These are the activations of a small neural network, seen along a few directions. Each row is one input.
Each table varies a few parts of the input and shows all the possible inputs, shuffled.
Descriptions start from the smaller parts, as in this example, which fits no table here: one of 4 places along a line, together with either a single point or one of 11 places along a line or (one of 3 separate values, together with one of 8 places around a ring).
Shared parts are said once, and a part with two or three values counts as separate values.
In the rows, zero is written as 128.

Other details of the inputs shift rows strongly along two fixed directions, in all tables alike. That doesn't count.

Table:
R1: [115  49  79  92 130 197 138 128 168 130  51 113 116 103]
R2: [ 79 106 139 123 204  94 110 170  85 123  85 103 143 157]
R3: [ 75  99  55  93 138 194 110 124 148 112  40 128  89  86]
R4: [101  72  70  88 164 192  85 154 147 122  59 169  98  74]
R5: [105 169 123 161 158  43 118 125 108 136 121  71 115 180]
R6: [158 184 155 140  51 145 165  89 134 117 193 145 132 121]
R7: [177 131 178 132  63 153 183 102 141 129 192 136 162 132]
R8: [141 190 170 135  64 157 162 106 113 105 196 168 137 109]
R9: [123 148 142 154 190  45  86 160  94 141 142 120 134 159]
R10: [ 96 174 123 160 163  46 116 127  99 132 124  74 118 180]
R11: [109 132 166 139 172  78 128 156  87 127 133 100 158 169]
R12: [206 122 137 121  35 198 156  88 187 134 188 189 128  79]
R13: [106  53  86  87 138 203 130 135 156 121  52 125 120 100]
R14: [189 151 166 138  76 135 140 111 143 135 206 174 143 109]
R15: [ 99  58  90  83 141 204 129 139 149 121  53 129 123  95]
R16: [ 87 181 138 154 169  60 110 141  80 122 127  97 125 165]
R17: [196 150 158 141  72 129 141 107 145 140 204 168 139 116]
R18: [145 136 129 164 175  32  97 141 122 157 135  95 123 172]
Description of these inputs: one of 3 separate values, together with one of 6 places along a line.
Question: Changing only the choice among 3 separate values turns R17 into R13. The same change can be made to R4. Which row results?
Answer: R2

Table:
R19: [106  58 116  66 136 232 129 169 125 119  66 159 152  77]
R20: [141  71 111 108 135 137 132 149 151 143 125 129 133 101]
R21: [131 206 149 155 119  74 124 136  91 127 179 142 126 144]
R22: [131  66  98 122 192 108  94 183 126 150  89 128 123 125]
R23: [103 115 104 137 196  77  66 143 118 129  76 118 103 145]
R24: [ 96 110 133 117 129 175 171 130 130 100  97 120 114 137]
R25: [ 48 148  75 123 190  76  92 152 102 125  67  89  96 135]
R26: [200  79 149 123  81 169 134 115 169 134 181 185 146 102]
R27: [137  93 107 104 138 142 132 140 151 145 122 130 127 103]
R28: [171 143 170 159 140  68 107 127 126 137 183 142 149 156]
R29: [164 166 130 126  65 186 141 116 148 127 174 181 125  80]
R30: [119 148 191 164 136  98 162 106  94 111 164 120 154 179]
R31: [ 58 167  75 133 162  97 111 129  99 112  68  65  89 159]
R32: [ 89 129  96 142 196  88  61 139 120 129  81 117 108 149]
R33: [124 196 154 153 121  71 134 124 110 135 185 110 139 138]
R34: [178 186 154 134  10 187 193  80 165 117 205 147 132 107]
R35: [156 183 163 156 129  68 123 144 100 137 177 137 130 138]
R36: [111  83  74  85 118 197 120 130 165 136  72 142  96  63]
R37: [125 200 149 160 118  83 104 102  93 112 179 137 124 154]
R38: [197 125 136 110  59 200 151 123 168 132 178 193 134  68]
R39: [150 167 163 166 114  67 137  98 116 137 161 107 140 162]
R40: [148 118 174 124  87 197 156 104 141  98 169 200 136 110]
R41: [151 159 164 148 132  63 138 138 121 144 186 114 150 139]
R42: [ 82 131  97 124 189  72  98 155 113 135  77  88 104 127]
R43: [150  96 181 103  66 206 178 102 127 112 153 142 193 115]
R44: [120  59 103 142 194  80 100 144 129 152  76  85 135 164]
R45: [157 151 130 136  50 184 154  70 163 126 159 151 134 105]
R46: [126 137 202 127 123 105 175 148  83 113 165  81 191 177]
R47: [160 169 168 156 132  72 120 147 101 149 182 138 134 143]
R48: [169 130 164 159 131  73 140 108 127 154 173 109 158 173]
R49: [ 50 167  78 125 175  89  95 137  91 117  84  85  97 129]
R50: [106  97  97 135 168 104  97 119 131 148  65  93 111 146]
R51: [129  73  67  92 114 202 139 128 183 126  60 121 101  93]
R52: [118  74 156  95 143 174 117 145 116 116 106 150 169 123]
R53: [131  68  82  97 127 199  88 119 171 130  71 169  95  82]
R54: [157  78 115 116 147 145  99 129 156 139 121 157 126 121]
R55: [145 161 125 129  41 178 160  67 152 116 155 157 125 107]
R56: [102 106  63  97 115 200  93 110 161 107  70 173  87  83]
R57: [ 93 135  53  94 113 212 104 127 134 108  73 160  82  66]
R58: [ 73 113 128 131 213 112 110 176  86 114  81 130 116 147]
R59: [ 86 121  52 105  98 211 118  81 148 108  58 130  92  89]
R60: [121  95 100 127 214  84  85 180 114 154  88 116 119 143]
R61: [146 167 115 111  16 209 186  83 166 105 157 154 109  94]
R62: [107 162 190 145 143  92 164 137  87 104 185 123 149 151]
R63: [169 120 164 153 121  70 159 142 128 145 178  92 150 174]
R64: [ 99  89 151  83 134 173 149 156 111 122 107 123 171 103]
R65: [150 167 165 156 110  72 152 124 118 142 168  91 130 171]
R66: [163 145 164 165 125  69 136 106 127 146 168 108 157 167]
R67: [167 143 161 149 125  73 159 132 127 146 176  93 144 177]
R68: [ 91 129  93 132 175  80 114 147 121 130  62  67  96 157]
Question: Changing only one part turns R59 into R37. The same change can be made to R30. Which row results?
Answer: R40
Question: Changing only one part turns R41 into R38. The same change can be made to R64. Which row results?
Answer: R19
Question: What is each input in this table made of?
Answer: one of 5 places around a ring, together with either one of 2 separate values or one of 8 places along a line
Question: Which other rows does R68 become when the place on the ring of 5 takes its other values? List them by row number.
Answer: R23, R35, R39, R42
Question: Start at R32 and move only the place on the ring of 5, one step at a time. The first step leads to R29. Which rows follow, in order?
Answer: R33, R34, R45
Question: Which other rows does R40 become when the choice among 2 separate values takes its other values? List them by row number.
Answer: R52

Table:
R69: [190  94 119  96  50 224 156 112 189 134 159 182 137  62]
R70: [180 115 128 100  71 195 147 127 172 137 165 176 126  68]
R71: [105 109 122 126 203  79  74 174  98 134  92 121 126 140]
R72: [165 129 160 109  60 184 178 119 142 130 169 137 160 102]
R73: [ 79 124 110 124 162 123  96 120 109 115  85 114 133 139]
R74: [ 98 134 114 119 133 147 110 110 113 111 108 135 131 118]
R75: [ 72 111 126 145 212  83 108 151  98 111  81  99 123 177]
R76: [ 96 192 154 168 163  27 117 135  75 133 144  67 150 197]
R77: [142 165 154 117  94 135 163 150 110 132 173 137 144 106]
R78: [136 121 129 133 138 144 120 130 134 111 119 163 104 125]
R79: [113  95 115 125 172  76 121 155 123 155  93  70 143 152]
R80: [116  92  72 103 169 140  96 166 144 149  75 134 101  83]
R81: [120 133 142 125  98 163 129  89 128 115 139 138 147 121]
R82: [110 151  91 145 169  79  84 136 118 142 100 119 102 125]
R83: [168 128 143 119  75 142 164 133 149 139 176 130 149 103]
R84: [114 130 107 134 149 117  80 117 114 123 101 137 121 131]
R85: [168 175 191 142  80 107 177 133 109 133 214 119 180 142]
R86: [124 174 155 146 111  95 138 107 103 127 151  93 147 160]
R87: [ 84 125 112 123 196  81 111 182  89 137  84  75 138 155]
R88: [166 197 176 159  82  82 180 127 120 133 228 137 120 148]
R89: [ 79  77  54  88 128 208 115 107 154 122  15 107 111  95]
R90: [126 112 105 126 130 129 147 134 147 125 109 113 106 135]
R91: [120 125  98 135 164 116 113 150 140 135 110 137  85 128]
R92: [138 133 144 108  68 218 170 112 146 102 166 195 114  85]
R93: [107 116 115 125 196  88  79 175  98 140  96 131 121 128]
R94: [135 193 156 144  90 104 148 105 101 123 179 114 145 143]
R95: [146 147 155 136  76 162 180 115 138 110 164 135 131 131]
R96: [ 95 144 167 154 206   9 118 167  70 153 121  45 168 206]
R97: [ 82 121 137 121 200  87  99 175  90 124 101 108 141 139]
R98: [108 101 106 137 163 100 130 140 134 131  88  84 101 154]
R99: [121  41  62  98 138 209 120 114 191 131  40 141  89 100]
R100: [159 158 214 158  95 101 178  92 107 118 207 142 167 176]
R101: [104 154 128 160 196  20 123 156  94 137 128  72 108 195]
R102: [131 150 141 132 150  60 130 169 109 145 151  96 135 141]
R103: [138 158 180 141 101 143 162 121 123 101 184 159 132 134]
R104: [177 179 169 151  49 109 163  84 136 134 213 121 151 135]
R105: [195 184 173 154  44 118 153  80 144 136 233 160 154 130]
R106: [ 88 104 135 124 191  95 105 165  97 126 100 103 155 149]
R107: [132 204 162 143  92  99 148 113 104 121 181 118 142 141]
R108: [136 142  96 109  73 170 137 108 160 125 128 140 107  81]
R109: [150 183 144 148  89  86 142 105 117 134 189 112 134 137]
R110: [132  85 129 137 140 147 119 113 141 122  98 140 122 145]
R111: [116 148 124 138 147 100  84 122 110 124 117 140 119 134]
R112: [157 188 194 182 127  61 132 135  96 124 217 153 133 171]
R113: [123 116  98 134 145 117  93 110 144 144  97 112 117 133]
R114: [131 147 171 153 124  94 168 117 110 125 148  97 143 178]
R115: [126  77  78 101 161 152  98 155 148 145  85 129 112  96]
R116: [111 135 141 141 152 105 149 132 109 120 114  90 125 172]
R117: [108 122  85 114 134 166  85 123 134 125  86 163 101  93]
R118: [135 111 102 130 125 129 106  96 152 143  99 122 127 127]
R119: [137 128 147 140 148  62 132 153 112 150 146  80 149 156]
R120: [121 109 101 108 150 114 126 162 127 146 109 101 125 117]
R121: [100 160 127 136 151 107 144 153 103 119 121 113 102 145]
R122: [180  94 128 110  85 183 144 116 169 141 145 152 138  82]
R123: [159 188 176 156 115  49 153 158 100 150 216 111 151 139]
R124: [168 125 156 141  89 160 145 107 143 112 169 175 132 131]
R125: [115  84  92 113 159 167 103 133 138 115  75 156  97 125]
R126: [122 137  94 125 134 126  96 121 148 137 110 137 105 111]
R127: [124  76  69 111 139 185 115 130 175 123  75 150  83  99]
R128: [107 117 158 146 156 115 135 125 112 111 128 117 134 165]
R129: [ 96 110  95  90 152 157 127 168 125 127  71 113 119  98]
R130: [149 201 184 149  66 125 150  98 106 113 217 165 152 115]
R131: [123 131 146 107 114 162 139 146 117 124 155 162 141  90]
R132: [175 125 101 107  37 221 140  79 183 124 155 186 117  62]
R133: [161 107 175 114  72 183 166 105 140 123 167 156 176 100]
R134: [109 161 144 150 162  76 145 143  92 116 135  92 124 179]
R135: [111 115  97 125 130 114 119 108 139 142  88  89 124 134]
R136: [200 158 211 158  63 133 166  89 132 119 231 172 151 155]
R137: [ 64 103  74  98 167 168  87 129 126 105  41 129 103  94]
R138: [169 110 124 106  37 234 132  70 173 115 145 191 132  78]
R139: [171 165 186 161  80  98 132  78 115 133 196 148 166 158]
R140: [102  86 110  93 150 176 118 148 122 118  92 141 136  96]
R141: [147  75 109  95 105 204 118 130 159 126 111 173 137  85]
R142: [ 91 161  98 118 124 142 122 131 118 125 102 120 109 108]
R143: [129  97 114 129 127 129 151 118 150 131  99 103 113 139]
R144: [106  68  48  94 159 195 106 144 180 123  38 153  67  89]
R145: [119 103 114 153 193  78 104 140 133 139  93  97 107 170]
R146: [108 127  85 124 130 120 113 123 138 134  95 100 116 126]
R147: [161  84 135 109  99 185 124 121 152 130 128 162 145  93]
R148: [ 86 123 132 138 192  97 119 144  93 109 102 117 119 167]
R149: [135  78 131 116 148 139 107 132 131 141 102 135 149 128]
R150: [124  91  69  83  98 218 152 129 183 116  83 154  74  74]
R151: [100  98 112 125 218  72  69 171  92 140  83 111 130 152]
R152: [ 97 161 173 172 172  32 106 113  75 129 138  82 166 193]
R153: [179 175 178 156  62 123 133  84 123 120 210 167 160 136]
R154: [115  92 140 107 146 147 126 139 119 125 110 126 155 121]
R155: [137 116 148 152 184  39 108 147 112 165 128  88 155 171]
R156: [165  79  90 104  69 241 153 103 204 119 118 183 100  76]
R157: [100 119  51  96 115 177 110 127 155 128  73 131  83  71]
R158: [104 136 117 122 140 145 147 143 124 111 100 117 101 127]
Question: What is each input in this table made of?
Answer: one of 3 separate values, together with one of 5 places around a ring, together with one of 6 places along a line
Question: Changing only the place on the line of 6 turns R136 into R78. The same change can be made to R104. Which row results?
Answer: R108
Question: Changing only the place on the line of 6 turns R149 into R141. The same change can be made to R143. Which row results?
Answer: R90
Question: Which other rows does R129 become when the choice among 3 separate values takes its other values? List them by row number.
Answer: R107, R158
Question: Which other rows does R81 become when the choice among 3 separate values takes its other values? List them by row number.
Answer: R128, R154
Question: Start at R96 and move only the place on the ring of 5, one step at a time. The first step leads to R79. Which rows follow, in order?
Answer: R155, R149, R133
